Each row below holds a small network's activations on one input, seen along a few directions.
In each table, some parts of the input vary, and every possible input appears once, in random order.
Descriptions start from the smaller parts, as in this example, which fits no table here: ring(8) and (point or ring(11) or (values(3) and line(4))).
Shared parts are said once, and a part with two or three values counts as separate values.
In the rows, zero is written as 128.

Other details of the inputs vary at random and push rows far along two fixed directions, the same in every table; ignore that.

Rows:
x1: [141 169 134 131 136 114 141 119 130 158 124 132  95]
x2: [118 127 159 140 123 130 157 147 132  78 127 110 183]
x3: [121 103 135 130 112 149 140 138 116  72 121 115 198]
x4: [118 132 107 131 132 122 113 110 111 161 122 136  80]
x5: [130 121 113 122 133 127 110 125 129 139 129 141 111]
x6: [131 122 116 111 115 138 125 122 117 153 125 125 116]
x7: [143 172 154 147 156  92 137 138 151 160 144 128  66]
x8: [142 191 153 157 164 100 141 137 141 147 131 125  75]
x9: [139 134 104 111 121 136 116 111 111 160 121 132 105]
x10: [117 123 142 137 122 142 149 136 122  79 120 124 189]
x11: [139 147 136 129 135 112 127 126 148 162 139 130  93]
x12: [116 108 144 126 116 151 147 151 127  64 127 112 202]
x13: [116  72 102 114 100 150 114 116 128 104 121 140 182]
x14: [136 167 157 149 159 115 143 146 145 111 133 122 114]
x15: [128 113 140 128 115 135 149 137 133 101 126 115 171]
x16: [138 149 148 131 138 112 134 137 154 145 143 124 112]
x17: [135 141 178 153 139 109 165 158 174  82 146 112 176]
x18: [116  97  90 115 122 152  94 107  98 134 113 143 124]
x19: [123  94 102 118 119 134 103 114 115 131 123 139 129]
x20: [125 149 120 138 141 118 121 120 121 139 117 137  98]
x21: [130 116 121 117 123 131 116 125 138 137 136 128 132]
x22: [126 123 125 132 130 112 121 122 130 144 133 134  98]
x23: [117 120 114 120 114 137 123 112 102 149 119 131 118]
x24: [122  87  91 109 117 141  94 112 112 134 122 145 130]
x25: [132 122 111 114 117 135 122 113 111 166 122 129 103]
x26: [122 147 169 160 146 116 160 159 155  70 134 112 165]
x27: [145 160 131 128 132 119 136 122 127 158 128 124  98]
x28: [123 136 119 134 135 125 118 120 119 145 125 131  91]
x29: [144 217 176 163 178  88 155 154 158 152 142 118  56]
x30: [124 118 122 121 131 118 115 129 132 137 134 131 111]
x31: [139 154 189 157 143 100 172 161 181  88 148 111 158]
x32: [126 127 129 137 133 113 124 128 136 132 134 131 115]
x33: [134 147 137 130 146 111 124 136 143 142 136 133  98]
x34: [140 140 116 113 124 133 123 119 117 163 126 127  98]
x35: [133 112 122 119 121 134 121 127 137 122 135 132 147]
x36: [137 129 104 109 118 140 119 114 111 161 121 133 108]
x37: [118  91  89 117 115 137  98 106 112 138 116 152 124]
x38: [136 125 120 122 128 127 120 123 137 138 135 133 129]
x39: [112  95  94 113 121 152  96 111 102 134 116 139 120]
x40: [117  78 125 119 101 150 141 130 121  93 122 118 193]
x41: [138 137 172 150 138 115 162 158 171  73 146 113 187]
x42: [120 107 115 117 111 154 120 124 102 107 119 129 162]
x43: [122 113 102 109 112 152 108 114  94 136 117 133 132]
x44: [118 127 137 128 120 135 136 133 118 118 126 121 146]
x45: [115 103 100 106 106 151 107 113  93 144 117 131 125]
Description of these inputs: ring(5) and (point or ring(8)).
Changing only the ring(5) part turns x18 into x24. The same change can be made to x29. Which row results?
Answer: x30
Changing only the ring(5) part turns x28 into x11. The same change can be made to x26. Which row results?
Answer: x17
Change only the ring(8) part in x40. List by row number the other rows that result.
Answer: x6, x9, x15, x25, x27, x34, x36
Change only the ring(5) part in x8. List by row number the other rows that result.
Answer: x3, x19, x27, x41

Rows:
x46: [124 161 141 149 146 116 138 129 125 130 123 126 101]
x47: [146 177 141 145 149  94 138 119 141 177 132 135  64]
x48: [117 105 126 120 114 142 128 126 118 123 125 118 143]
x49: [118  88  89 108 120 136  80 110 116 152 131 148 104]
x50: [121 123 114 134 134 124 116 117 117 133 119 136 109]
x51: [159 231 205 165 167  96 190 173 167 100 142 106 132]
x52: [116  93 126 120 100 148 140 125 119 101 124 119 186]
x53: [117 110 116 124 127 123 114 125 118 137 127 132 111]
x54: [131 135 128 142 147 119 116 133 145 118 133 138 119]
x55: [105  82  85 104 105 151  91  99  85 153 114 139 113]
x56: [145 147 101 120 141 110  98 101 134 200 130 152  56]
x57: [127 157 131 137 139 136 136 134 117 113 116 129 128]
x58: [125 138 130 124 131 138 131 135 114 122 123 124 129]
x59: [131  90 125 116 112 136 124 132 155 101 138 132 180]
x60: [138 143 152 127 121 139 157 146 130  93 129 109 178]
x61: [126  83 103 108 114 139  98 120 133 133 134 135 133]
x62: [122 100 125 112 113 158 134 137 113  95 121 114 178]
x63: [130 117 155 138 120 119 161 146 154  90 137 115 178]
x64: [124 108 142 131 124 124 142 142 142 105 136 116 153]
x65: [137 172 126 136 135 112 128 110 118 186 123 135  64]
Changing only one part turns x63 into x60. The same change can be made to x64. Which row results?
Answer: x62
What is each input in this table made of?
Answer: line(4) and ring(5)
Change only the ring(5) part in x54. List by row number the other rows that result.
Answer: x49, x56, x59, x61
